Each row below holds a small network's activations on one input, seen along a few directions.
In each table, some parts of the input vary, and every possible input appears once, in random order.
Descriptions start from the smaller parts, as in this example, which fits no table here: ring(5) and (point or (values(2) and line(4)) or line(9)).
Shared parts are said once, and a part with two or three values counts as separate values.
In the rows, 128 means zero.

Other details of the inputs vary at random and push rows far along three fixed directions, the same in every table; ignore that.

Table:
row 1: [152 132 181 105  99 158 157 190 138 141 137]
row 2: [184 144 173 141 138  96 105 150 109 126  68]
row 3: [113 116  72 107  86 161 165 117 103 123 160]
row 4: [102 129 166 124  90 144 126 201 123  96 142]
row 5: [160 147 157 158 152  88  89 169 102 145  78]
row 6: [114 134 186 101 104 119 146 194 133 134 146]
row 7: [160 118  94 140 174  76 137  84 102 123 106]
row 8: [123  94  76 127 182 108  84  97 121 146 105]
row 9: [ 85 123 178 120 118 150 111 198 119 160 143]
row 10: [ 87 111  88  97  85 140 151 108  97 113 162]
row 11: [140 101  63 132 154 102  99 100 126  81 103]
row 12: [110 229 115 186  81 124  73  47 206 113 127]
row 13: [173 150 169  91 139  99  81 157 129 122  93]
row 14: [ 97 105  91 147  83 137 175 101  78 116 137]
row 15: [128 105 101 103 134 138 189 124 131 139 174]
row 16: [154  98  98  99 164 117 112  72 130 116  87]
row 17: [117 126 199  92 101 159 138 173 128 129 126]
row 18: [144 140 155 165 160 108  71 170  94 154  72]
row 19: [151 106  84 109 167  77 120  92 136 121 108]
row 20: [100  93  94 122 149 169 153 127 116 164 172]
row 21: [115  75 122 106 118 134 179 101 139 127 148]
row 22: [113 122 169 175  89 142 149 195 103  98 117]
row 23: [180 120  89  89 174 139 119  81 122 124 106]
row 24: [116  99  96 113 142 149 171 128 124 155 178]
row 25: [117  99  81 126 121 164 168 132 121  99 170]
row 26: [175 144 176 137 142 118 100 143 104 124  54]
row 27: [112 229 145 171 144 115  72  60 211 143 166]
row 28: [ 62 194 166 200  93 154 142  72 237 155 197]
Description of these inputs: line(4) and (values(2) or line(5)).
The inputs of row 15 and row 6 match in every part but the line(4) part. If row 23 is changed in the same way as row 15 into row 6, which row does it become?
> row 17
Change only the values(2) part in row 10. List by row number the other rows that result.
> row 4
Start at row 25 and move only the line(4) part, one step at a time. The first step leads to row 4. Which rows follow, in order?
> row 11, row 22
Change only the line(5) part in row 28. List by row number the other rows that result.
> row 8, row 16, row 19, row 21
